Each row below holds a small network's activations on one input, seen along a few directions.
Each table varies a few parts of the input and shows all the possible inputs, shuffled.
Descriptions start from the smaller parts, as in this example, which fits no table here: one of 4 places along a line, together with either a single point or one of 9 places along a line or (one of 2 separate values, together with one of 8 places around a ring).
Shared parts are said once, and a part with two or three values counts as separate values.

Other details of the inputs vary at random and push rows far along three fixed directions, the same in every table; ignore that.

A family of inputs:
R1: [ 3  1  9 -8  5  6 12  6 13 -9  6 -3]
R2: [ 29   3 -15  -7  -8  12  15  14 -13  -3 -34  -2]
R3: [ 48  18  -7  -8  21  16  35  30   0 -10 -12 -16]
R4: [ 22  -7 -16   8   7 -27 -23 -15 -24  13 -11  -4]
R5: [ 20 -10  -4  -8  36 -37   2  -6 -10   2  41 -15]
R6: [-28 -10  -5  21 -12 -13 -38 -29 -16  19  -1   9]
R7: [-10   0   8  -4  -3   2   2  -4  12  -4   5   1]
R8: [-1 -2  4  5 15  3 19 10 10 -7 32  8]
R9: [-30  12  14  10 -23  40  20   9  32 -10  -5  22]
R10: [  8   3   2   6  23  -3  17  13  12 -10  35   1]
R11: [-48   5  17   4 -28  24   2 -10  30  -4  -1  17]
R12: [-20   2  -3  10 -20  13 -13  -6  -2   7 -22  14]
R13: [ 31  -5 -12   2  32 -27   7   3 -14   3  28  -8]
R14: [ 26   5  10 -17 -31  -7 -18  14 -31   2 -33  -8]
R15: [ -3   9  10 -14  -8  29  20  18  18 -11 -15   0]
R16: [ 30   4 -11   0  18  -8  12  12  -5  -5   5  -7]
R17: [ -6   8  -2   4 -30  29   5   4   7  -3 -39  13]
R18: [  3  -8 -16   9  -8 -16 -32 -17 -28  17 -28   3]
R19: [ 14 -15 -20   7  -7 -22 -32 -14 -32  10 -24  -1]
R20: [  1  10  -4   3 -21  28   5   8  -1   0 -37   3]
R21: [ 18   1 -13   3 -10  -1  -8  -3 -13   5 -32   1]
R22: [ 25   3 -16  -8 -18  18  13  14 -14  -3 -47   0]
R23: [ 48  20  -8  -8  21  15  35  29   1  -9 -12 -17]
R24: [-52  -6  13  25  -7   4 -20 -20  11   8  32  20]
R25: [-13   6  -8   8 -23  12 -12  -7  -5  10 -34  11]
R26: [ 28   5   3 -12  32  -8  17  11   3  -5  22 -21]
R27: [-10   0  -6  12  -3  -6  -7  -7   1   3   8   7]
R28: [ -1   6   2   3 -17  27  11   9  10  -7 -23  11]
R29: [ 12  -8 -10 -14 -13  -3  -5  -3 -17   1 -30  -7]
R30: [-31  -1  13  -1   0   4  12  -5  21  -4  32   8]
R31: [-18 -14   9   5  17 -21 -20 -17  -2   6  37  -5]
R32: [-14   5   1  -9 -33  25   5   4   9  -8 -38   3]
R33: [ 15 -24 -14  -8   4 -36 -31 -21 -36  11  -9 -10]
R34: [-14 -15  13   4  22 -26 -14 -15   6   1  47   0]
R35: [ 31   2  -8   1  28 -12  15  14  -2  -7  21  -8]
R36: [  7  15   9  -1  14  28  34  28  23 -14  12   6]
R37: [-43   7  18   3  -1  11   6  -5  31   0  31  10]
R38: [-24 -12  -2   4 -18 -10 -36 -27 -16  15 -16  -2]
R39: [ 13  -6 -12 -10 -11 -11 -14  -6 -17   2 -32 -10]
R40: [-20   0   4  -5 -19  12  -9  -5   5   3 -20   4]
R41: [ 9  9 25  5 -4 -6  5 26 -4  0 25  4]
R42: [-10   1 -11  11 -17  -1 -13 -10  -6   6 -17   7]
R43: [ 29  -2   3 -12  28 -14  12   8   2  -8  18 -14]
R44: [-4  4  7 11 18  5  9  6 10 -2 31  2]
R45: [-38  12  20  -2 -23  42  18   8  32 -10  -3   8]
R46: [-20  -8   5   4  10 -23 -13 -16   5   2  34  -1]
R47: [ 4  1 11 -8 26 -3 14 11 15 -6 33 -6]
R48: [ 17  -5  -8 -11   4 -13 -14  -4 -17   7 -20 -12]
R49: [-29 -14  -3   8  -7 -30 -35 -31  -9  13  11   2]
R50: [-10  11  12  -4   7  13  18   6  20  -5  16  -6]
R51: [ 48  18  -8 -10  22  13  34  32   2 -10 -13 -11]
R52: [-8 -2  9 -9  6  5 18  6 13 -9 21  0]
R53: [ 15  -6 -18   1 -10  -6  -7  -4 -22   7 -28   1]
R54: [-17  -3  -8  11 -15  -1  -8 -12  -5   9  -4  12]
R55: [ 21  -4   0  -8  39 -30  -1   0  -4   3  36 -16]
R56: [ 23  -3 -13   4   2 -12 -12  -5 -18   6 -19  -2]
R57: [ 21  -3  -4  -9  16 -14  -5  -2 -13   3   0 -19]
R58: [ -3   2   0 -12 -26  21   5   7   4 -10 -37   0]
R59: [-17  15  13   5   0  33  27  19  29 -11  12  15]
R60: [-44 -10  12   5  -4  -7  -7 -18  13   3  36  12]
R61: [-18  -9   5   5   5 -22 -19 -23   2   8  22   1]
R62: [-14 -11   1   0  -2 -15 -17 -13  -3   1   9  -1]
Each input here is: one of 2 separate values, together with either a single point or (one of 5 places along a line, together with one of 6 places along a line).
The inputs of R19 and R58 match in every part but the choice among 2 separate values. If R23 is changed in the same way as R19 into R58, which row does it become?
> R50
The inputs of R15 and R36 match in every part but the choice among 2 separate values. If R43 is changed in the same way as R15 into R36, which row does it become?
> R17
Which other rows does R45 become when the place on the line of 6 takes its other values? List them by row number.
> R26, R31, R38, R50, R57
Which other rows does R49 become when the choice among 2 separate values takes its other values? List them by row number.
> R42
Which other rows does R40 become when the choice among 2 separate values takes its other values? List them by row number.
> R12

A family of inputs:
R63: [ 8  4  6 -3 15 -3 15 12  8 -7 24 -4]
R64: [-49  -1  12  11 -21  17  -8 -14  20   1   7  16]
R65: [ -1  -1  -3  -3 -18   6  -9  -4  -6   2 -29   2]
R66: [ -5  -9   2   4   9 -19 -16 -12  -6   6  17   0]
R67: [ 16   1  -9  -8 -16   5  -4   2 -12   1 -39  -4]
R68: [-20 -12   3   9   2 -21 -25 -21  -5  10  20   6]
R69: [-18 -12  -4   8   4 -21 -22 -21  -8  11  16   3]
R70: [-14  10  12  -2  -9  20  20  12  19  -8   8   6]
R71: [ 9  4  9 -4 16 -1 15 11  8 -6 24 -5]
R72: [-16 -10   3   7   0 -20 -23 -17  -9  10  18   3]
R73: [ 47   3 -28  16  23 -21  -7   2 -30  12 -12  -6]
R74: [-6  9  5 -5 -1 22 23 11 19 -9  0  2]
R75: [ 29   6 -10  15  24   5  21  20  -3  -4  14   7]
R76: [  9   1  -5  -6 -18   5  -5   1 -12   3 -32  -3]
R77: [-41   0   7   8 -18  15  -3 -11  16   2   3  15]
R78: [ 14   0 -11  -9 -12   8  -5   0 -12   2 -41  -7]
R79: [  8  -8  -5   0  13 -17  -9  -8  -9   3   9  -7]
R80: [  9   1  -3  -7 -17   6  -7   1 -12   3 -33  -4]
R81: [ 10  -8  -5  -1  14 -18 -10  -8 -10   3   8  -8]
R82: [-6  9  6 -5 -1 22 22 12 19 -9  0  2]
R83: [19  5  7 -7 20 -1 16 16  6 -8 18 -9]
R84: [ -2   0  -2  -3 -19   6 -10  -1  -8   2 -28   1]
R85: [-21 -11   3   9   0 -21 -26 -18  -7  10  21   5]
R86: [-34   2  12   6 -20  15  -5  -4  14  -1   3  12]
R87: [-13   9  10  -1  -7  19  20  10  22  -9   6   8]
R88: [  4  -5   0   2  21 -16   0  -4   1  -1  27  -5]
R89: [  4  -7  -2   2   9 -21 -13  -6 -11   5  13  -4]
R90: [ 22   4  -1  -7  21  -1  22  13   7  -9  15 -10]
R91: [  4  -1  -6  -4 -19   5  -7  -3  -9   2 -32   1]
R92: [-6  9  6 -5 -1 23 22 12 19 -9 -1  1]
R93: [ 14   0 -13  -7 -15   6  -2   0 -12   0 -39  -5]
R94: [ 25   6   6  -9  20  -1  18  17   3  -7  15 -11]
Describe the family of inputs behind these rows.
> either one of 2 separate values or (one of 5 places along a line, together with one of 6 places along a line)
Which other rows does R72 become when the place on the line of 5 takes its other values? List them by row number.
> R67, R74, R85, R88
